Each row below holds a small network's activations on one input, seen along a few directions.
Each table varies a few parts of the input and shows all the possible inputs, shuffled.
A made-up example of a description, with smaller parts first: line(4) and (point or line(11) or (values(3) and ring(8))).
Shared parts are said once, and a part with two or three values counts as separate values.
In the rows, zero is written as 128.

Rows:
r1: [ 85 134 113 101 119 106 124 147 125 116  70 137 160 160  93 147 173]
r2: [ 81 110 128 127 123 157 129 142 115  96 123 105 124 130  86 131 211]
r3: [ 78 100 102 112 129  92 112 127  97 104 106 119 143 166 108 162 155]
r4: [165 149  74  67 169 133 105 131  88 107 130 132  60 134  88 152 137]
r5: [155 124 176 135 112 139 148 116 162 129 173 147 152  97 179  83  67]
r6: [171 152  61 111 137 138 103 149 139 155 110 118  35 151  63 187 112]
r7: [178 146 171 182 132 125 151  98 142 166 163 127 143  80 198 110  66]
r8: [177 137 169 163 118 138 141 116 150 156 167 138 143  96 191  83  63]
r9: [ 94 116 104  99 141  80 122 144 117 127  71 125 157 181 100 155 151]
r10: [ 76 132 116 116 123 148 130 151 129 113  88 131 137 132  75 130 209]
r11: [ 63  94 107 130 123 128 109 115  99  90 126 106 122 138 101 150 191]
r12: [174 143 170 175 127 134 149 104 145 161 164 133 143  91 194  97  62]
r13: [168 129 173 147 112 145 141 122 155 146 173 145 146 107 189  76  65]
Question: Describe the family of inputs behind these rows.
Answer: values(2) or line(5) or ring(6)
Question: A walk changes only the line(5) part. It starts at r5 and steps to r13. List the rest of the walk in order.
Answer: r8, r12, r7

Rows:
r14: [184 144 117 130 106 150  98 111 151 132 166 132  83 115 153 113  64]
r15: [145 101 156  84 139  96 141 110 127 122 158 144 162 140 189 105  90]
r16: [ 93 154  80  46 155  82 108 177 126 121  20 139 149 197  43 169 179]
r17: [136  98 163 100 128 130 149 133 122 106 186 146 149 137 162 103  79]
r18: [114 129 168 176  92 109 153 146 149 156 113 131 206 132 164 123 130]
r19: [179 149 119 135 111 143 112 128 127 142 160 150 100 134 156 125  44]
r20: [179 139 123 161 139 132 142 135 159 182 151 127  87 122 132 152  50]
r21: [ 99 140 164 153 116 160 155 107 132 113 148 160 162  61 150  95 145]
r22: [ 60 101  82 114 166  51  89 110  60  97  82  90 141 178 101 198 167]
r23: [189 141 117 146 149  97 136 112 163 198 121 125  98 124 159 152  60]
r24: [154 108 162  86 153  74 145 101 118 115 135 132 176 152 186  96  77]
r25: [140  93 163  96 125 137 133 118 146  94 190 131 130 118 162  93 100]
r26: [ 85 132  76  62 120 134 117 183 138 119  59 146 109 197  26 167 186]
r27: [156 112 167 107 157 165 139 137 105  96 197 126 127  97 154  68 133]
r28: [190 178 127 124 119 159 121  89 128 131 162 144  78  86 156 124  90]
r29: [117 146 189 170  92 162 164 113 155 134 126 118 157  85 150 123 164]
r30: [107 124 161 166 135 174 131 130 126 122 152 137 153  76 146  54 156]
r31: [109 144  74  73 141 169 119 188 118 104  70 122  78 162  25 123 238]
r32: [191 168 130 155 147 154 157 116 146 163 159 129  75  67 127 154  91]
r33: [ 64  70  74 133 119 117  95 116  79  78 132  89  91 155  74 183 191]
r34: [104 121 180 179  83 137 151 132 170 153 123 116 172 143 154 117 125]
r35: [201 163 123 139 139 172  98 110 122 140 168 123  72 102 149  84 103]
r36: [146 128 171  92 137 152 162 115 110  88 193 148 134  82 160 107 120]
r37: [ 89 107 158 152 102 143 126 112 168 123 145 140 152  96 155  78 124]
r38: [184 133 120 153 135 141 129 119 181 173 154 107  71 102 130 140  68]
r39: [ 92 140  72  48 133 103 109 179 130 130  40 153 134 189  43 174 193]
r40: [124 138 171 179 107  89 158 138 141 146  92 119 222 146 162 114 117]
r41: [ 93 166  82  55 130 156 132 166 128  97  68 147  93 141  27 171 226]
r42: [188 153 113 125 118 110 109 125 116 152 139 157 117 128 175 127  51]
r43: [ 78  88  77 139 152 143  99 118  52  82 132  73  78 143  79 153 227]
r44: [ 87 112 156 160 106 137 142 126 146 133 142 157 174 116 154  91 104]
r45: [ 61 113  86 122 142 127 111 100  62  73 131  99  90 122  83 201 215]
r46: [201 150 126 161 168 167 129 118 153 179 156  96  61  88 127 113 106]
r47: [ 96 124  71  66 107 145 114 182 144 101  69 137  95 174  19 152 202]
r48: [ 96 118 147 149 115 106 139 121 137 144 124 162 197 111 172  93 111]
r49: [108 117 180 182  75 151 145 154 163 130 141 115 169 107 136 110 137]
r50: [ 52  80  78 129 132 106  97 117  74  93 122  98 104 178  84 197 175]
r51: [ 58  89  74 116 145  73  91 114  65 104 103 104 126 169 102 203 181]
r52: [104 125 152 147 133  81 139  95 144 141  94 142 203 133 179  82 102]
r53: [197 158 119 123 139  87 106  99 124 148 108 137 125 147 182 119  41]
r54: [127 132 184 190 110 179 145 154 135 135 138 104 160  94 137  85 172]
r55: [199 150 123 155 163  78 142 123 140 183 107 124 118 129 148 146  44]
Question: Changing only one part turns r38 into r20. The same change can be made to r25. Which row results?
Answer: r17
Question: Describe the family of inputs behind these rows.
Answer: line(6) and (values(2) or line(5))
Question: Which other rows does r47 become when the line(6) part takes its other values? List them by row number.
Answer: r16, r26, r31, r39, r41
Question: Which other rows does r45 become when the values(2) part takes its other values? List them by row number.
Answer: r41

Rows:
r56: [125 139 140 151 131 155 131 120 118 106 136 122 136  88 125  88 152]
r57: [116 117 145 139 114  83 130 100 126 111 130 119 168 135 161 141  95]
r58: [181 165 108 123 157 118 128 124 119 136 126 118 106 115 116 132 102]
r59: [110 107 149 141 129 102 135 124 113 153 131 143 166 137 169 140 105]
r60: [180 155 119 106 121 138 139 153 167 146 124 139  96 122 101 135  95]
r61: [ 53 123  57 122 127 121 102 154 110 123  48  99  93 175  23 212 237]
r62: [120 138 141 127  97 120 145 146 174 143 101 157 174 140 128 101 101]
r63: [174 152 116 116 130 147 110 146 135 158 125 145  96 129 132 124 105]
r64: [119 108 149 153 121 146 141 121 111 109 171 109 127 107 138 121 144]
r65: [154 127 108 133 140 133 115 125 108 144 153 141  89 128 140 142  85]
r66: [122 100 149 145 134 148 137 117 130 117 161 100 120 109 140 106 149]
r67: [ 55 100  69  30 150 104 101 153  74  64  80 133 121 193  49 169 223]
r68: [109 114 137 149 108 148 121  99 118  93 173 120 125  96 148 116 138]
r69: [121 102 147 139 136  91 133 121 138 141 124 117 166 146 158 121 106]
r70: [124 144 143 137 142  96 140 125 125 143 100 140 175 123 155 118 118]
r71: [160 121 116 118 162 131 122 118 125 167 146 137  78 128 149 143 102]
r72: [153 136 104 124 131 125 108  99 115 125 153 134  89 120 143 146  81]
r73: [127 141 157 132 106 171 154 143 171 113 139 123 132 105 103 102 147]
r74: [135 137 151 132 113 107 141 139 146 143 102 133 175 152 149 113 118]
r75: [123 135 155 142 112 176 126 136 138 124 138 131 127 111 133  90 157]
Question: Describe the family of inputs behind these rows.
Answer: values(2) or (values(3) and line(6))
Question: Which other rows does r59 become when the line(6) part takes its other values? List them by row number.
Answer: r57, r62, r69, r70, r74

Rows:
r76: [ 95 120 105 119 112 152 116 137 125 109 123 123 101 134  86 148 177]
r77: [136 110 158 140 125 123 136 115 125 121 163 131 153 119 173  97  94]
r78: [168 149  65  84 155 107 107 142 112 140 103 126  63 162  79 187 110]
r79: [118 141 111 112 131 168 121 150 120 110 117 123  97 123  77 126 190]
r80: [166 145 158 141 129 173 146 126 152 137 160 131 111  83 144  88 122]
r81: [ 93 112 110 134 137 128 116 119  98 106 121 103 115 135 105 150 178]
r82: [ 86  99 114 101 134 114 114 130 105  98 120 118 135 156 110 139 166]
r83: [137 131 165 150 110 105 144 135 159 155 112 136 185 137 166 103  91]
r84: [ 82 124 115 108 126 100 125 129 113 108  90 136 158 146 109 149 161]
r85: [141 120 156 169 131 135 135 106 122 134 167 116 134  94 169 110 108]
r86: [142 129 155 152 111 160 139 118 152 133 167 132 118  96 149 110 105]
r87: [213 159 104 126 148 118 116 122 138 169 143 139  79 122 148 135  37]
r88: [ 84 118 118 115 126  97 130 152 136 134  71 130 168 171  99 141 159]
r89: [130 135 161 141 118 112 144 111 135 138 134 148 174 114 178 110  95]
Question: Changing only one part turns r78 into r87. The same change can be made to r84. Which row results?
Answer: r89
Question: Describe the family of inputs behind these rows.
Answer: values(2) and (point or line(6))
Question: A walk changes only the line(6) part. It starts at r88 and steps to r84. List the rest of the walk in order.
Answer: r82, r81, r76, r79
